These are the activations of a small neural network, seen along a few directions. Each row is one input.
In each table, some parts of the input vary, and every possible input appears once, in random order.
Descriptions start from the smaller parts, as in this example, which fits no table here: one of 5 places around a ring, together with either a single point or (one of 2 separate values, together with one of 4 places along a line) or one of 11 places around a ring.
Shared parts are said once, and a part with two or three values counts as separate values.

Other details of the inputs shift rows strongly along three fixed directions, in all tables alike. That doesn't count.

Table:
r1: [ 17   7   0 -10  14 -19  -5 -31  -1   7   3 -22  15]
r2: [ -2   3  -3  12  41  -6 -29 -35 -10  25  11  24  -2]
r3: [ 15   9  -2  -8  13 -20  -2 -33   3   7   5 -21  15]
r4: [  4  -3 -10  -7  25 -23 -12 -11   0  -9  -8 -17  31]
r5: [-24  -3  24 116  25  82 -55  -2 -25  60  61  39   1]
r6: [ -6   6 -11 -11  16 -20 -13 -17 -10   1  -7 -29  19]
r7: [  5   8   6 -12  22 -23  -9 -21  -7   4   0 -30   8]
r8: [  9 -18 -19 -25  -5   8  18  38  11  -4 -13  14 -12]
r9: [  8 -13 -22 -29 -19  14  19  26   5  11 -11   8 -16]
r10: [  6   5 -17 -10   8 -16  -8 -28  -5   4  -3 -21  26]
r11: [ 15   7  -1   0  25 -28  -1 -24  14  -6   4 -14  17]
r12: [ -4  13  -3 -15  14 -23 -14 -18 -10  -9  -8  -6  29]
r13: [ -7  -6 -13 -27 -13   4  18  34  -3   7 -20   9 -24]
r14: [ -3  -3 -18 -27 -16   8  22  28  -4   3 -14  12 -24]
r15: [  9  18   7 -11  22 -25 -13 -18  -9  -8   0 -17  10]
r16: [ 19 -11  -8 -22  -3   5  27  28  22  -1   0  16 -25]
r17: [-29   7  21  67 -25  39 -15  15  -1   1  24  17  14]
r18: [ 12 -20   6 -26  -5  -4  18  33  10   2 -10  21 -25]
r19: [-15 -11  30  47 -52  24   2   6  -4 -35   5 -18  19]
r20: [  9  22   2 -10  18 -25  -9 -23  -5  -9   4 -14   9]
r21: [  8 -12  -1 -25 -15   1  22  15  14   1  -8  22 -34]
r22: [ -4   6 -22 -22 -18   0  18  32  14   0 -11  16 -25]
r23: [  6  17   4  -8  17 -24  -1 -30 -11  -2   0 -18   7]
r24: [  8   9   3 -12  21 -21  -8 -24  -9   2   2 -28   8]
r25: [  2  12  11 -10  22 -27  -6 -22 -13   2  -6 -22   9]
r26: [-15 -13  32  44 -46  35   0   9  -4 -31  -2 -29  19]
r27: [  8  17  11 -15  18 -24  -8 -25  -7  -7   2  -5  18]
r28: [  2  -4  -7  -8  16 -28 -13 -20  -8 -12  -8  -6  28]
r29: [ 10   5   4  -2  17 -35  -3 -29   8  -6   2  -5  14]
r30: [-15   3  44  60 -15  42 -17  17 -11   2  28  14   7]
r31: [ -8   6  42  49 -45  22  15   7  -4 -26  17 -28   6]
r32: [ -5   8  -7  15  43  -1 -25 -39   3  31   7  15  -5]
r33: [ 13  -2  10  -8  22 -30  -9 -23  -5  -8  -1  -7  17]
r34: [ -3  -5 -26 -26 -18   9  23  25   9   6  -6   5 -27]
r35: [ -1  -2 -12 -32 -17   7  17  31   3  -3 -12  25 -14]
r36: [  9 -15 -23 -23  -8   8  21  33  15  -5  -8  17 -14]
r37: [ -4  -2 -14 -29 -12   3  10  41   3  -1 -16  12 -22]
r38: [ -5  18  -9 -11  10 -24  -7 -25  -2 -10  -3  -3  27]
r39: [  4  14  17 -15  21 -28 -12 -19  -5  -3  -3  -9  19]
r40: [ -3 -14 -18 -24 -21   3  19  19  11  -2 -15  23 -24]
r41: [  4   7 -19  -8   7 -18  -6 -30  -1   4  -2 -20  25]
r42: [ 14   2   7 -12  18 -21 -10 -23  -4  10  -3 -26  17]
r43: [  9   6  -5 -26 -11   2  22  27  12   0  -1  15 -34]
r44: [ -2   0 -14 -31 -18   6  18  29   7  -2 -11  26 -15]
r45: [ 14   0   7  -8  20 -29  -7 -27  -5 -10   2  -5  17]
r46: [-15  -5  26  44 -46  30   3  18 -10 -26  10 -38  18]
r47: [  6  15   5 -10  18 -23  -2 -28 -14  -2  -1 -18   8]
r48: [  8  13  -1 -10  18 -20  -4 -29  -5   1   6 -26   7]
r49: [ 10  20   4 -11  20 -24 -10 -22  -8  -9   3 -15  10]
r50: [ -5   2  38  47 -44  26  12   8   2 -23  23 -37   5]
r51: [  7  -1  -9 -23 -13   3  26  22  17  12  -2   3 -38]
r52: [ -6  -2  -6 -11  17 -15 -15 -27  -4  -4 -19 -20  20]
r53: [ -2  -1  -8 -10  10 -22 -14 -30 -10 -11 -11  -7  20]
r54: [ -8  18 -15  -3   9 -27  -2 -27  -4  -1  -8 -17  16]
r55: [  6 -12 -25 -18 -10   3  23  32  24  -1 -10  17 -15]
r56: [-38 -10   7  93  14  81 -46   3 -20  38  35  42  -5]
r57: [  0   3 -21 -27 -16   6  16  32   5  -4  -9  16 -23]
r58: [-31  -1 -22  64  88  22 -77 -26 -29  69  34  65  13]
r59: [ -6  -4  -3 -10  13 -26 -17 -24  -9  -7 -16 -11  21]
r60: [-24   3 -23  40  75  58 -52  32 -17  94  36  99 -57]
r61: [-13  -9  28  54 -50  15   7  13   8 -34  10 -15  24]
r62: [ -7  17 -15  -6  10 -23  -2 -28 -10  -4  -5 -16  17]
r63: [ 21 -14  -5 -25  -1   7  24  31  14  -2  -3  15 -23]
r64: [ -5  15 -13  -8  11 -22  -5 -27 -14  -5  -6 -16  18]
r65: [  9  11   1 -12  19 -19  -5 -28  -9   0   5 -27   7]
r66: [ -7  12   0 -14  15 -25 -15 -15  -8  -6 -10  -8  29]
r67: [ -6   6 -14  -5  11 -18  -8 -36   7  -4 -14 -16  16]
r68: [ -6 -10  27  44 -50  31   2  16  -6 -20   7 -34  27]
r69: [ -3  -2  -6 -10  12 -24 -16 -27 -10  -9 -14  -9  21]
r70: [  8  18  10 -13  16 -25  -6 -27  -3  -7   3  -5  17]
r71: [  3   8 -18  -5   6 -22  -6 -29   5   7  -5 -21  24]
r72: [-11 -11  27  51 -49  19   7  12   3 -37  13 -14  25]
r73: [  5   6   6  -4  13 -31  -7 -36   6  -3  -4  -8   8]
r74: [ 10 -15   2 -30  -7  13  18  19  10   5 -17  10 -34]
r75: [-14  -3  24  44 -48  31   5  15  -9 -28  13 -37  17]
r76: [  4 -19 -16 -26 -14   2  18  29   5  -5 -11  25 -15]
r77: [ -4 -13  51  45 -43  22   1   8  -4 -31   8 -21  10]
r78: [  4   3  -4 -21 -14  -1  29  22  12  10  -8  12 -37]
r79: [ 19   4   0  -6  26 -23  -3 -23   5 -10   5 -14  19]
r80: [ -4  -3 -26 -23 -19   5  23  26  14   9  -9   4 -27]
r81: [-17  26 -21  45  78  14 -55 -26 -12  66  36  55 -15]
r82: [-18  -8  29  52 -54  19   4   6   6 -31   4 -18  17]
r83: [  9   3   6 -12  20 -14  -8 -37  -3  -5  -7 -18   8]
r84: [ -3  11 -18 -10  12 -18  -7 -26  -8  -3   0 -25  17]
r85: [ 10 -12  -2 -28 -11  13  22  14  14   3 -12  12 -35]
r86: [  7 -13 -25 -21  -9   7  24  31  19  -4  -7  17 -14]
r87: [-34  -1 -33  44  56  59 -43  21 -27  82  26  84 -39]
r88: [ -2 -10 -14  -6  16  31   4  12  11  36   3  45 -47]
r89: [  7 -19   8 -28 -10   0  14  25   8   4 -16  18 -32]
r90: [ -4   4 -14  -8  12 -14  -7 -37   2  -7 -11 -15  17]
r91: [  4 -17 -18 -24 -16   1  19  28   9  -5 -10  26 -16]
r92: [ 10 -16 -22 -25  -7  10  20  34  11  -5 -10  16 -13]
r93: [  1 -10  46  48 -42  18   8  10   2 -34  19 -16  15]
r94: [ -6   8  48  44 -46  21  10  10   4 -31  19 -15  16]
r95: [ 17 -17   1 -25   2   4  20  38  16   2  -8  11 -22]
r96: [  7   4  -6   8  44   1 -29 -26 -12  40  13   8   6]
r97: [ -3   3 -13 -10  12 -13 -10 -35  -2  -8 -12 -16  18]
r98: [ -6   1  48  45 -41  23   9  14 -12 -25  11 -31   8]
r99: [ 20 -16  -2 -25   1   6  21  35  14   0  -6  13 -23]
r100: [  9   1   9 -10  16 -25 -10 -34  -7  -8  -4  -8  10]
r101: [ -9 -12  30  44 -49  29   0  19  -4 -18   5 -36  27]
r102: [  6   5   2 -26 -14  -2  24  25  19   5  -5  25 -27]
r103: [  7 -17   5 -30  -6  11  17  22  12   7 -19   8 -34]
r104: [ -1  -1 -17 -29 -13   6  12  38   1  -3 -14  14 -22]
r105: [ 16  -7  -8 -23 -17   4  26  20  21  19  -5   7 -29]
r106: [-13   6  27  44 -47  26   0  20  -9 -37  11 -25  20]
r107: [-12   5 -33  -5  10  24  -2  31   2  28   6  48 -35]
r108: [ 13 -13  -2 -23 -11  -3  25  22  16  -1  -2  25 -27]
Description of these inputs: one of 2 separate values, together with one of 6 places along a line, together with either one of 4 places along a line or one of 5 places along a line.
Q: The inputs of r7 and r48 match in every part but the place on the line of 6. If r18 is changed in the same way as r7 into r48, which row does it become?
A: r93
Q: The inputs of r43 and r60 match in every part but the place on the line of 6. If r34 is changed in the same way as r43 into r60, which row does it become?
A: r6
Q: Which other rows does r89 become when the place on the line of 4 takes its other values? List them by row number.
A: r18, r95, r103
Q: Which other rows does r13 become when the choice among 2 separate values takes its other values? List them by row number.
A: r25
Q: Which other rows does r79 become when the place on the line of 4 takes its other values? List them by row number.
A: r2, r85, r93
Q: Which other rows does r14 become when the place on the line of 6 takes its other values? List them by row number.
A: r13, r54, r62, r64, r87
Q: Which other rows does r40 become when the choice among 2 separate values takes its other values? List them by row number.
A: r21

Table:
r109: [  3 -15  35  25 -26  33  14  17   1 -15   3 -25 -20]
r110: [ 10   6 -27 -35 -19 -51  21 -36  18 -27 -27 -43  25]
r111: [-20 -22  29  23 -65  42  13  47   2 -22 -11 -11   6]
r112: [-20  20 -22  36  82 -30 -75 -95 -35  13   6 -38  61]
r113: [ -3  -4 -53 -24  22  25   3  38  -5  51  -1  31 -30]
r114: [ 25   3   7 -67  22 -52   5 -28   4  -3 -30 -23   6]
r115: [ 10 -24  -8 -21  28  10   0  23   2  38   3  61 -45]
r116: [-53  28   0 121  72  27 -96 -38 -38  39  57  44  45]
r117: [  7   0 -32 -37  20  21   7  20   8  59   9  61 -75]
r118: [-24  -4  13  25 -73  45  26  33   7 -25   6 -15  -6]
r119: [ -4  11  51  29 -51  30  22  33  -3 -25  12  -8 -13]
r120: [ 11 -15 -55 -91  37 -50  11  -9   2   9 -39  27  -5]
r121: [ 22 -28 -24 -30  33  26  13  44  25  42   6  85 -57]
r122: [ 12  -1  30  23 -32  27  18  30   1  -2  19 -33  -7]
r123: [ 13  -1 -27 -10  38 -41 -26 -44   2 -14  -9  -3  50]
r124: [  4  24   3 -29 -38 -45  16 -16 -12 -55 -27 -50  36]
r125: [ 24   9  20 -20 -28 -46  38 -38  25 -40 -13 -62  19]
r126: [-17  11  60  80 -21  29 -11  19  -4 -24  36   1  11]
Q: Describe the family of inputs behind these rows.
A: one of 2 separate values, together with either one of 4 places along a line or one of 5 places along a line
Q: The inputs of r121 and r123 match in every part but the choice among 2 separate values. If r122 is changed in the same way as r121 into r123, which row does it become?
A: r113
Q: Which other rows does r120 become when the choice among 2 separate values takes its other values? List them by row number.
A: r115

Table:
r127: [-15  31  52  81   9 -10 -43 -17 -16 -48  35 -38  79]
r128: [  2  22  44  26  12   1 -22 -18 -33 -13  20 -46   3]
r129: [ 28  -3 -13 -54  35 -63  -7 -63  11  -9 -17  11  47]
r130: [ 42  17 -11 -30  40 -65   7 -63  17   9   9 -36  12]
r131: [ 30   1 -17 -37  60 -62 -15 -29  15 -18 -10 -16  49]
r132: [  9  12 -22 -33  11 -33  13  27   8   7   2  56 -14]
r133: [ 12 -14  13  32  49  37 -27  -8 -19  40  24   5 -24]
r134: [-18  -5  16  78  -3  16 -38 -46 -37 -33  11 -82  82]
r135: [-36  40 -11  60  22   7 -42 -23 -22  -4  24 -39  52]
r136: [  9 -25   5  42 -15  25   5  38  18   6  28  50  -1]
r137: [   5  -30   12  -32  -49  -40   57  -19   46 -113  -52  -59   -8]
r138: [ -6 -21 -15  22 -78  31  41  42  24 -19   7 -18   2]
r139: [-23  10  12 103  -3  24 -39 -34  -8 -24  32 -74  84]
r140: [-19   7  22  49 -11  40 -21  20 -10  19  24  76  -3]
r141: [  2  13  -8 -58  48 -23  -6 -17 -13  60 -16  26 -50]
r142: [-11 -21  22  47  38  50 -39 -15 -10  76  27  33 -34]
r143: [ -1  16  14  -5 -11  33  19  15   3  42  17  48 -57]
r144: [-16  -6  15  26  22  34 -30  42 -31   7  17  48  -8]
r145: [ 15 -22  30  19 -49  63  36  32  24  27  17  31 -54]
r146: [  1 -58  27  -5 -51  42  25  70  15   4 -19  46 -29]
r147: [  4  12  26  20 -29  54  24  76  15  11  23  12 -64]
r148: [-16  28 -74 -34  28 -23  -5  -5  -3  40   2  33 -14]
r149: [-27   7 -51 -35  67 -24  -6 -24  12  -3 -29  59 -65]
r150: [-50   9   3  55 -12  35 -39  -7 -35  28   1   0  16]
r151: [ -24    7   11   25 -102   50   32   40    1  -24   -5   -2   -4]
r152: [ -9  -2 -15 -49  45 -28 -23   3 -16  39 -24  63 -15]
r153: [ 34   2 -37 -39  75  -7  -1   1  20  58   7  22 -48]
r154: [ -3   4   6 -43 -76 -13  42  30 -15 -77 -38 -84  22]
r155: [ -3  -8 -32 -32  18 -41 -24 -61 -11  11 -36 -43  42]
r156: [ 29 -17 -17 -59  65 -56 -19 -32 -11 -14 -23  -7  36]
r157: [ 21 -27 -40 -89 -83  -1  70  34  37 -20 -46  -6 -26]
r158: [ 34  26  34 -52 -72 -54  75  11  25 -61 -12 -70  -9]
Q: Describe the family of inputs behind these rows.
A: one of 2 separate values, together with either a single point or (one of 3 separate values, together with one of 5 places around a ring)
Q: The inputs of r128 and r133 match in every part but the choice among 2 separate values. If r143 is changed in the same way as r128 into r133, which row does it become?
A: r145
Q: Which other rows does r143 become when the choice among 3 separate values takes its other values? List them by row number.
A: r140, r151
Q: Which other rows does r158 become when the choice among 2 separate values takes its other values? List them by row number.
A: r130
